Each row below holds a small network's activations on one input, seen along a few directions.
Each table varies a few parts of the input and shows all the possible inputs, shuffled.
Descriptions start from the smaller parts, as in this example, which fits no table here: one of 5 places around a ring, together with either a single point or one of 11 places along a line or (one of 3 separate values, together with one of 6 places along a line).
Shared parts are said once, and a part with two or three values counts as separate values.
In the rows, zero is written as 128.

Other details of the inputs vary at random and push rows far along two fixed directions, the same in every table; ignore that.

Table:
row 1: [ 91 128 119 124 128 104 137 130 130 114 155]
row 2: [144 133 132 133 134 129 115 131 118 129 116]
row 3: [146 128 134 128 131 125 123 129 133 135 110]
row 4: [ 92 117 125 115 132 111 144 125 130 116 160]
row 5: [147 125 135 126 133 132 130 126 135 136 113]
row 6: [ 92 182  49 180  25 207 123 137 164 169 131]
row 7: [145 119 138 121 131 136 130 124 134 138 114]
row 8: [ 94 123 121 119 132 108 145 127 132 114 158]
row 9: [144 132 132 133 134 129 115 131 119 130 115]
row 10: [145 130 136 131 131 130 121 128 125 128 114]
row 11: [144 122 140 124 131 142 126 124 125 131 121]
row 12: [144 130 131 133 133 127 117 131 120 131 113]
row 13: [146 127 137 128 133 138 127 126 126 129 119]
row 14: [ 91 128 114 125 131  99 135 133 126 117 153]
row 15: [144 122 140 124 131 142 126 124 125 131 120]
row 16: [145 130 136 131 131 130 120 128 124 128 115]
row 17: [146 128 138 128 133 138 126 126 125 128 120]
row 18: [146 126 137 128 132 137 128 125 126 130 118]
row 19: [145 129 129 131 134 122 120 132 128 138 108]
row 20: [145 130 136 131 131 131 119 128 124 128 115]
row 21: [ 91 127 114 125 131  99 135 133 126 117 152]
row 22: [144 121 140 124 131 141 127 123 126 132 119]
row 23: [ 92 115 124 114 131 110 146 124 132 117 157]
row 24: [ 91 127 114 125 131  98 136 133 127 117 151]
row 25: [146 127 137 128 133 137 127 125 126 129 118]
row 26: [ 93 124 121 120 133 109 144 127 131 114 159]
row 27: [144 131 137 131 131 132 118 129 123 127 117]
row 28: [144 123 141 124 131 143 125 124 124 130 122]
Description of these inputs: one of 4 places along a line, together with either a single point or one of 6 places along a line.
- Changing only the place on the line of 4 turns row 13 into row 20. The same change can be made to row 5. Which row results? => row 3
- Which other rows agree with row 9 in the place on the line of 4? List them by row number. => row 2, row 12, row 14, row 19, row 21, row 24
- Which other rows does row 27 become when the place on the line of 6 takes its other values? List them by row number. => row 1, row 6, row 10, row 16, row 20

Table:
row 29: [134 129 136 128 126 135 131 124 132 123 128]
row 30: [135 128 134 128 127 134 133 124 132 124 127]
row 31: [136 133 125 134 132 122 130 131 131 129 120]
row 32: [134 123 130 125 130 136 131 126 128 133 128]
row 33: [129 126 128 128 126 125 119 130 124 132 120]
row 34: [129 121 135 123 125 137 124 125 125 129 127]
row 35: [132 124 135 125 127 137 126 125 128 129 129]
row 36: [ 81 134  90 133 106 120 140 134 139 137 151]
row 37: [136 128 132 128 130 134 136 125 132 127 127]
row 38: [133 128 134 125 128 136 131 125 131 127 127]
row 39: [134 128 133 126 130 135 132 125 131 128 127]
row 40: [132 123 133 125 128 136 128 125 128 130 129]
row 41: [132 134 131 130 127 125 121 130 129 125 121]
row 42: [ 80 132 104 129 101 132 140 128 141 127 161]
row 43: [135 133 124 131 133 123 128 131 130 132 121]
row 44: [132 128 137 125 126 136 128 124 130 124 128]
row 45: [134 123 129 125 132 135 132 126 129 134 128]
row 46: [131 120 131 123 128 136 129 125 126 133 126]
row 47: [134 129 137 128 125 135 130 124 131 122 128]
row 48: [131 126 124 128 130 124 123 131 124 136 120]
row 49: [136 128 133 128 128 134 134 125 132 125 127]
row 50: [133 129 126 130 130 124 122 131 127 133 122]
row 51: [132 133 130 130 128 124 122 130 129 127 121]
row 52: [ 97  95 158  89 196  36 149 127 113  86 162]
row 53: [133 134 132 133 126 123 123 129 130 123 121]
row 54: [135 127 130 126 132 135 135 125 131 131 127]
row 55: [133 128 125 130 131 124 124 131 127 134 122]
row 56: [133 128 135 125 127 136 129 125 130 125 128]
row 57: [131 129 129 130 127 125 120 130 126 130 122]
row 58: [133 123 132 125 129 136 129 126 128 132 128]
row 59: [131 126 125 128 129 125 122 131 124 135 120]
row 60: [137 128 130 129 131 133 137 125 132 128 127]
row 61: [135 134 128 133 129 122 127 130 131 127 121]
row 62: [131 137 133 137 132 145 117 128 101 113 141]
row 63: [135 127 131 126 131 135 134 125 131 129 127]
row 64: [131 129 130 130 126 125 118 130 126 129 123]
row 65: [133 133 128 131 129 124 124 130 129 128 121]
row 66: [131 141 126 141 133 133 110 134 101 113 134]
row 67: [134 134 130 133 127 123 124 130 130 124 121]
row 68: [132 120 129 123 129 136 130 126 126 134 126]
row 69: [130 126 127 128 128 125 120 130 124 133 120]
row 70: [132 129 128 130 129 125 121 131 127 132 122]
row 71: [134 134 129 133 128 123 126 130 130 125 121]
row 72: [ 83 142  94 136 105 119 140 133 143 129 152]
row 73: [ 79 129 101 128 101 132 141 128 139 130 158]
row 74: [132 120 128 123 131 136 131 126 126 136 126]
row 75: [130 120 132 123 127 137 127 125 125 132 126]
row 76: [129 126 129 128 125 126 118 130 123 131 120]
row 77: [134 128 124 130 132 124 125 131 127 136 122]
row 78: [136 133 126 134 130 122 129 130 131 128 121]
- What is each input in this table made of? => one of 2 separate values, together with either a single point or (one of 4 places along a line, together with one of 6 places along a line)
- Changing only the choice among 2 separate values turns row 47 into row 53. The same change can be made to row 35. Which row results? => row 57
- Changing only the choice among 2 separate values turns row 75 into row 69. The same change can be made to row 56. Which row results? => row 51
- Which other rows does row 65 become when the place on the line of 6 takes its other values? List them by row number. => row 41, row 43, row 51, row 52, row 72
- Which other rows does row 45 become when the choice among 2 separate values takes its other values? List them by row number. => row 77
